Each row below holds a small network's activations on one input, seen along a few directions.
Each table varies a few parts of the input and shows all the possible inputs, shuffled.
A made-up example of a description, with smaller parts first: one of 3 separate values, together with either a single point or one of 11 places along a line or (one of 6 places along a line, together with one of 8 places around a ring).
Shared parts are said once, and a part with two or three values counts as separate values.

Other details of the inputs shift rows strongly along two fixed directions, in all tables alike. That doesn't count.
These rows show it; all are for the same input, with only those details redrawn:
[ -5   8  -1  -4  11 -13  -3   4  21  17  22  -2   9 -19  16  -5]
[ 21 -13   6  -4  -4  36  13 -20  -9   3   1  15 -18  15 -11   9]
[ -8  12  -1  -2  15 -16  -6   6  25  17  23  -2  12 -22  19  -7]
[-17  44  -6  18  32  -5 -40  -5  49 -11   6  43   3 -24  18 -19]
[ 16   7   4   9   7  46  -9 -27   5 -16 -12  44 -25  14 -13   3]
[-15  34  -5  11  27 -11 -29   0  42   0  13  26   7 -25  20 -15]
[ 23 -15   7  -4  -5  39  15 -21 -12   3   0  15 -20  17 -13  11]

A family of inputs:
R1: [-18  28  -3  16   1 -15 -14  36   6 -11  14  -8  17 -28   6 -12]
R2: [ 15  21   6  23  -7  47 -10   6 -12 -45 -17  31 -17   7 -26   1]
R3: [-27  64 -15  46  37  -9 -82  15  53 -42 -16  51   8 -17   4 -38]
R4: [-13 -14   2 -27   2 -42  29   4 -12  40  23 -41  31 -11  22   5]
R5: [  1 -14   0   3   6  42 -14 -26   5 -19 -24  42 -26  21  -4   3]
R6: [-26  37  -4   6  28 -24 -36  -4  41 -22 -11  44  -6  -7  29 -17]
R7: [-20  32  -7  27   1 -21 -20  22  10 -24  13   6  10 -22  11  -8]
R8: [ -6 -23   9  -8 -20 -32  13  31 -15  32  23 -67  24 -10  -4   1]
R9: [ 16 -25   0 -11  -4  25  16 -34 -24   6  -2   7 -15  22 -18  16]
R10: [-11  -4 -14   8  -8 -39   8  35  -8  12  29 -44  17 -10  10   9]
R11: [-12 -20   4 -41  -6 -45  48  21  -9  43  22 -52  29 -11  15  -1]
R12: [ -3 -13  -8  -2  -3 -53  13   6   4  17 -13 -30  12 -27  19  -2]
R13: [ 16 -18   6  -2 -40  33  14  -6 -39 -13  -9 -21 -14  23 -23  13]
R14: [ 25 -37  -3  -6 -17  11  28 -22 -29  -1 -41 -16 -19   6 -15  10]
R15: [-20  33  -9   6  31 -19 -34  -7  33   5   6  31  11 -22  10 -13]
R16: [-12   8  -1  -5 -22 -25  -2  33  -4  12  17 -42  21 -20   6  -5]
R17: [ 15 -54   7 -24 -19  27  33  -3 -26  23  -2 -11 -14  21  -9  15]
R18: [  4  20  -1  28  -6  42 -15  -5 -14 -48 -18  32 -20  10 -21  -1]
R19: [-16 -17   2 -32  -5 -54  42  11  -5  33  24 -43  26  -6  23   5]
R20: [ 10   5   2  15 -32  26  -6 -12 -21 -28 -15  11 -20  22 -19   9]
R21: [ 28 -34   5  -1 -20  21  17  13 -31  -2  -1 -29   2  24 -27   5]
R22: [ 16  -2  -7  17  -9  37  -1   9 -25 -19 -13   6 -21  22 -29  11]
R23: [ 14 -25  10 -25  -8  25  23  -8 -21   2 -16   6 -22  26  -9   5]
R24: [ -7  35 -11  16  28 -27 -33   2  41 -19 -41  21   5 -41  13 -20]
R25: [-33  44  -6   0  31 -22 -22  -9  39 -17 -11  32  12 -13  21 -21]
R26: [  7  12   4   5   5  23  -3 -40 -11 -16 -26  51 -19  30  -9  11]
R27: [-13   8   2 -17  11 -31  10   6   2  29  10 -11  24 -14  16  -3]
R28: [ 17 -21  -1  14 -12  31  -4  -7 -25 -21 -13  -4 -12  33 -27   1]
R29: [ 15 -22   7  -7   0  44   1 -14   0 -10 -19  28 -19  19 -10   8]
R30: [-23  19  -1  -9  24 -20 -18   2  27  -9  -5  14   2  -9  27 -15]
R31: [ 10  16   8  -9  10  35   7 -24   3 -27 -33  42 -15  23 -18  -1]
R32: [-15 -40  -1 -24  -8 -41  24  17   0  40  31 -39  17 -11  30   9]
R33: [  1  22   7  39  -4  32 -41 -25   4 -43 -30  44 -27  28 -26   0]
R34: [ -7  11   1  -6 -19 -21  -2  32   1   4  16 -40  25 -22   5  -3]
R35: [  8 -36  -4 -22 -14 -46  38  19 -14  40  -8 -63  18 -30  10   0]
R36: [ 13  -2 -10  19  -9  36  -2   1 -24 -26 -12   5 -22  25 -24  12]
R37: [ 18 -53  15 -10 -40  13  35  -1 -49  16   6 -60  -3  27 -27  19]
R38: [ 13  -7   3   2  -3  35   4 -22  -7   3  -4  26 -24  16 -11   4]
R39: [-20  18  -7  10  14 -27 -17  -7  29   9  22  15   4 -16  27  -6]
R40: [-13  34   1  -2  27 -18 -15  -2  24   2  -4  23  20 -16  14 -10]
R41: [-13  21   6  16   5 -20 -29  22  22  -4   4 -16  20 -19  -1 -13]
R42: [ -2 -11  -2 -25   8 -35  16   9   4  38  32 -34  28 -22  11   5]
R43: [ 25 -47  16 -41 -17  15  49   3 -32  17  -2 -30  -9  22  -5  14]
R44: [-16  13 -10  23   6 -38 -28  20  17  -8  14 -10  18  -6   9 -16]
R45: [ 20 -33   2 -11 -12  18  24 -34 -31  11   2   8 -17  29 -18  24]
R46: [-18   8  -7   1  13 -21  -8  -3  20  17  24  -3   8 -18  24  -7]
R47: [ -5  -2   1 -11   7 -23   8  11  15  29  31 -19  16 -22  20  -3]
R48: [ 23  -2  -5  15  -9  41   3  12 -22 -23 -12   1 -14  20 -28  14]
Describe the family of inputs behind these rows.
Answer: one of 4 places along a line, together with either a single point or one of 5 places around a ring or one of 6 places around a ring
The inputs of R12 and R14 match in every part but the place on the line of 4. If R19 is changed in the same way as R12 into R14, which row does it become?
Answer: R25
Which other rows does R10 become when the place on the ring of 5 takes its other values? List them by row number.
Answer: R7, R20, R33, R44
Which other rows does R2 become when the place on the line of 4 takes its other values? List them by row number.
Answer: R1, R7, R18
Which other rows agree with R43 in the place on the line of 4? List them by row number.
Answer: R2, R21, R24, R29, R31, R34, R40, R41, R42, R47, R48
A walk changes only the place on the ring of 6. It starts at R11 and steps to R27. List the rest of the walk in order.
Answer: R15, R38, R17, R23

A family of inputs:
R49: [-38  47 -18  36  17 -48 -60   4  34 -18  22   6  22 -26  14 -15]
R50: [  1 -36  10 -33 -12   1  40 -18 -27  19  -3  -5 -19  15  10  16]
R51: [-21  39 -20  43  20 -39 -48  10  32 -14 -19  15   5 -32   8 -18]
R52: [ 13 -22   0  -7   7  36   8 -28   4  -7  -3  33 -28  26   3   8]
R53: [ 34  -9   4  14 -16  34  10  -4 -26 -24 -35   1 -15   2 -26   4]
R54: [ 23  -8   6  -9 -29  32  37  18 -35  -1   7 -33  -2   8 -20  15]
R55: [  5 -55   7 -40   5 -34  33  26   3  75  55 -62  30 -27  19   5]
R56: [ 30  -9   5 -10   3  50   1 -34  -2  15   0  27 -24   8 -19  11]
R57: [-37  50 -13   2  33 -39 -27 -11  36  -2  -4  47  10 -30  36 -12]
R58: [ 17  -7  16 -22  -1  20  31 -42 -12 -11 -36  21 -15  31 -25  10]
R59: [ 14  23   4  18   7  71 -18   4  -4 -59 -36  44 -26  24 -29  -1]
R60: [-49  43 -12  38  16 -43 -63  12  44 -19  18   5  22 -20  26 -24]
R61: [ 10  14  11  22 -13  59 -19  -4 -17 -37  -7  43 -28  45 -33   2]
R62: [ 19   1   8  13 -18  42   0  -5 -30 -27   9  14 -13  37 -31  17]
R63: [-28  43 -13  19  44 -34 -30  -4  54   7  21  39  14 -30  42 -24]
R64: [-13 -32   8 -53   0 -60  49  16 -12  56  12 -63  40 -10  28  -5]
R65: [ -5 -45 -14 -16 -24 -64  24  42 -15  44  17 -89  30 -19  13   5]
R66: [ 26 -35  11 -13 -37  16  32  18 -27   2 -17 -43  -3  -1 -16   4]
Describe the family of inputs behind these rows.
Answer: one of 2 separate values, together with either one of 4 places along a line or one of 5 places around a ring
A walk changes only the place on the ring of 5. It starts at R59 and steps to R61. List the rest of the walk in order.
Answer: R60, R65, R66
A walk changes only the place on the ring of 5. It starts at R62 and steps to R54. List the rest of the walk in order.
Answer: R53, R51, R49
Which other rows does R55 become when the choice among 2 separate values takes its other values? List them by row number.
Answer: R56
